Each row below holds a small network's activations on one record, seen along a few directions.
Records have a field called F. Each example row is followed by its value.
Other fields move the rows too, some of them a lot.
In the rows, zero is written as 500.
Strong random noise was added to every row along 21 fixed directions; ignore it. To show where, here is one row again and again, with new noise each time:
[393 561 529 473 256 832 616 471 371 252 235 467 343 409 575 572 732 595
 515 464 197 488 215 334 400 428 193 493 698 365 497 323 561 644 141 415
 434 597]
[533 637 301 565 353 551 522 353 691 635 594 611 413 434 476 605 354 602
 639 387 409 382 715 481 510 409 281 492 625 521 448 646 492 399 455 408
 618 564]
[434 439 416 527 392 607 490 644 545 441 443 645 508 419 514 562 491 524
 429 492 384 511 511 618 289 531 628 322 642 569 484 442 570 363 594 550
 346 499]
[545 435 645 546 417 483 440 491 464 546 510 547 594 545 478 640 622 403
 485 588 427 468 521 577 396 396 572 549 500 408 531 505 547 360 507 370
 540 479]
[406 412 681 420 623 413 425 532 554 516 534 395 510 518 518 458 416 439
 768 676 615 637 354 273 550 772 504 632 500 521 529 601 362 586 553 482
 620 404]
[641 683 592 491 482 618 260 360 680 503 443 682 440 617 521 568 310 702
 435 806 505 432 344 322 499 664 351 655 497 692 591 483 565 454 645 355
 512 398]
[456 302 558 580 488 311 766 791 529 476 530 285 542 431 440 587 588 312
 730 523 321 513 535 393 631 681 256 469 514 214 559 726 489 450 248 639
 611 663]
[604 618 359 373 546 566 387 565 526 481 485 564 366 546 558 472 462 697
 466 546 517 602 436 494 588 572 554 560 629 743 441 482 512 425 576 333
 558 396]
[499 417 504 550 443 301 559 531 473 587 587 650 670 400 498 538 543 466
 580 653 464 336 462 674 473 558 655 463 263 508 335 525 677 173 711 540
 492 380]
[461 560 263 679 487 330 645 582 834 567 423 296 364 507 310 367 572 507
 333 442 505 427 594 613 732 374 490 450 386 434 530 511 587 224 271 555
 474 469]
[540 501 540 435 418 600 552 542 246 563 605 584 612 471 506 557 429 468
 490 619 439 501 447 384 480 492 501 473 419 561 272 642 673 342 547 557
 433 435]
[564 377 456 378 413 470 510 698 497 411 455 585 531 516 550 503 346 668
 468 481 619 467 326 525 618 633 594 485 472 649 438 442 466 343 470 543
 415 421]
[608 379 277 614 552 614 603 555 672 516 828 581 548 704 361 483 396 492
 565 348 408 499 814 621 615 505 408 544 540 473 543 609 589 362 413 619
 582 633]
[558 416 311 590 528 546 568 562 702 299 472 514 439 449 523 652 747 507
 742 552 486 709 484 515 444 711 629 507 517 417 605 495 679 641 391 610
 376 503]
[595 497 424 427 381 380 366 593 725 567 560 835 574 715 637 658 431 383
 548 415 654 520 392 703 428 576 831 418 370 449 566 417 417 477 666 482
 501 586]
[432 351 519 306 406 260 317 678 510 470 308 549 333 489 639 364 589 255
 603 532 621 602 242 612 571 775 455 507 382 449 178 470 410 435 537 429
 641 522]
[630 485 348 388 681 372 451 337 573 527 654 600 424 676 526 348 258 679
 480 559 715 393 457 590 614 684 431 392 437 567 484 467 243 417 738 721
 586 595]
[270 374 755 345 296 626 458 420 453 511 520 481 539 527 754 456 685 455
 454 698 261 603 222 552 207 740 383 447 358 348 408 404 509 485 420 624
 563 588]
[631 251 503 533 524 483 442 617 693 352 383 594 590 547 377 645 382 613
 711 651 487 483 430 476 625 686 306 609 499 555 658 585 541 532 560 534
 486 472]
[421 592 549 492 531 516 511 551 456 577 315 417 415 562 358 465 343 185
 530 526 565 453 287  86 547 377 505 592 533 386 342 567 359 526 386 329
 462 500]
[602 709 360 652 453 406 460 567 636 454 390 619 454 477 500 633 728 409
 597 507 572 590 532 584 586 455 571 456 436 445 629 511 751 549 521 481
 480 454]
[579 590 419 404 370 391 510 381 581 535 539 569 305 454 508 631 563 630
 674 625 501 498 356 500 590 565 474 387 494 501 363 605 470 357 556 454
 566 479]
[599 525 591 410 525 561 419 402 167 443 388 550 483 628 458 498 580 281
 399 591 617 552 291 410 528 363 492 455 375 380 345 479 533 646 560 540
 383 551]

[300 523 381 450 506 726 473 429 522 592 330 478 643 490 552 509 584 477
 553 403 400 699 521 521 255 251 482 395 573 517 628 512 457 758 557 592
 542 511] | f5
[618 478 383 516 591 635 687 495 125 399 268 493 786 432 522 554 595 568
 350 410 396 354 454 499 491 161 439 582 375 480 527 375 675 696 442 569
 329 520] | f9
[562 580 257 464 430 548 543 383 688 554 298 537 566 509 520 725 684 588
 689 519 365 654 419 542 548 325 321 459 321 435 627 650 652 797 493 570
 542 549] | f6
[481 121 760 485 413 479 582 548 245 423 538 470 824 307 414 625 158 665
 574 481 689 408 610 458 504 520 382 315 499 573 606 677 401 544 578 902
 271 454] | f3
[555 439 555 468 488 675 464 684 407 514 530 395 673 572 652 659 597 580
 478 543 474 818 643 466 352 504 461 460 694 506 760 658 518 502 348 641
 605 489] | f1
[212 530 630 513 450 517 570 490 485 611 546 475 550 494 462 319 429 310
 430 480 445 415 408 444 400 449 550 393 393 444 406 440 466 416 542 621
 470 507] | f8
[391 447 651 589 329 437 535 699 483 465 554 563 418 434 268 533 541 195
 696 377 385 474 572 501 684 432 414 465 567 428 376 624 638 434 484 371
 524 517] | f8
[334 398 678 624 522 572 504 424 479 413 437 373 584 365 438 463 387 509
 540 557 771 528 560 309 307 548 495 326 621 491 701 503 358 541 466 883
 338 413] | f5
[476 505 502 559 380 383 514 481 780 555 552 460 466 509 502 496 356 676
 368 323 546 377 669 690 549 512 406 369 542 472 745 460 306 496 409 549
 531 617] | f2
[702 521 414 549 651 760 639 527 188 422 651 553 692 559 666 573 692 580
 473 512 184 459 688 498 311 499 318 680 665 445 579 453 641 526 402 451
 679 635] | f2
[569 679 381 432 489 471 521 440 354 623 513 552 549 400 859 540 672 512
 508 469 436 456 543 513 272 523 532 628 510 471 358 437 496 415 433 360
 729 526] | f6
[659 549 389 633 556 505 584 473 617 325 365 442 361 476 499 555 701 701
 293 676 412 373 444 529 422 546 520 491 574 462 628 321 571 302 379 551
 384 507] | f7
[509 513 416 338 482 652 655 397 404 664 592 570 602 684 515 593 500 543
 464 528 155 426 359 505 379 300 401 395 476 392 445 558 375 481 567 489
 634 692] | f1
[425 813 641 646 273 538 370 407 633 602 566 561 416 466 596 584 690 405
 390 593 441 653 683 586 373 493 325 255 467 421 685 608 752 504 526 710
 536 560] | f9
[658 631 253 521 539 518 410 294 533 490 276 549 480 581 608 431 624 533
 324 500 729 448 426 548 479 327 546 617 292 499 428 321 572 474 409 553
 477 445] | f7
[520 593 430 614 621 628 575 321 375 584 384 479 633 455 465 533 567 592
 559 729 348 349 541 342 277 311 196 472 637 464 580 582 459 317 577 594
 707 465] | f4
[399 378 391 490 542 397 628 473 646 688 506 385 586 469 439 481 542 377
 628 516 282 448 505 517 485 465 478 634 323 389 339 620 492 487 454 358
 627 530] | f4
[393 707 448 622 581 313 732 593 595 427 677 458 261 362 461 510 577 381
 721 350 493 458 516 397 564 636 778 352 676 363 557 451 406 575 497 444
 440 583] | f3

Which value of F does each new row have?
[657 500 348 497 416 501 418 659 527 548 468 695 660 599 621 658 446 463
 521 333 582 607 703 666 494 425 352 363 515 486 673 638 528 580 556 704
 610 645] | f3
[691 511 485 312 323 289 300 623 643 743 523 537 502 533 598 698 420 610
 400 551 580 689 640 708 616 534 452 376 416 648 489 816 489 397 610 464
 645 493] | f1
[462 421 505 383 503 418 311 444 580 585 452 420 477 671 513 368 685 389
 525 413 598 713 497 728 665 374 472 622 326 484 464 503 482 599 479 407
 732 467] | f3
[438 390 526 671 542 394 488 583 536 391 479 498 429 452 411 504 570 234
 658 471 616 543 600 509 440 572 544 383 610 309 546 521 467 482 518 638
 446 561] | f3
[580 582 521 431 397 491 624 715 274 541 740 469 312 644 442 501 694 267
 396 539 305 619 462 504 687 462 523 386 490 370 217 656 691 187 378 482
 556 603] | f9
[381 423 259 439 626 460 583 410 708 540 628 499 379 443 407 314 289 636
 555 416 439 440 582 614 533 642 456 353 517 618 391 515 353 542 698 639
 465 592] | f5
[299 383 650 618 620 611 516 305 523 381 518 447 457 408 387 427 568 376
 612 549 320 449 531 456 277 594 436 521 608 370 549 391 452 749 581 478
 412 585] | f1
[417 753 471 401 743 542 604 457 446 682 710 357 502 684 534 309 517 549
 234 615 386 623 417 460 505 473 685 377 386 559 561 494 485 523 653 618
 521 518] | f6
[464 693 302 659 414 591 706 475 670 443 590 357 358 481 504 471 698 558
 422 267 384 589 717 590 594 451 329 356 521 335 696 494 639 689 162 669
 471 682] | f2
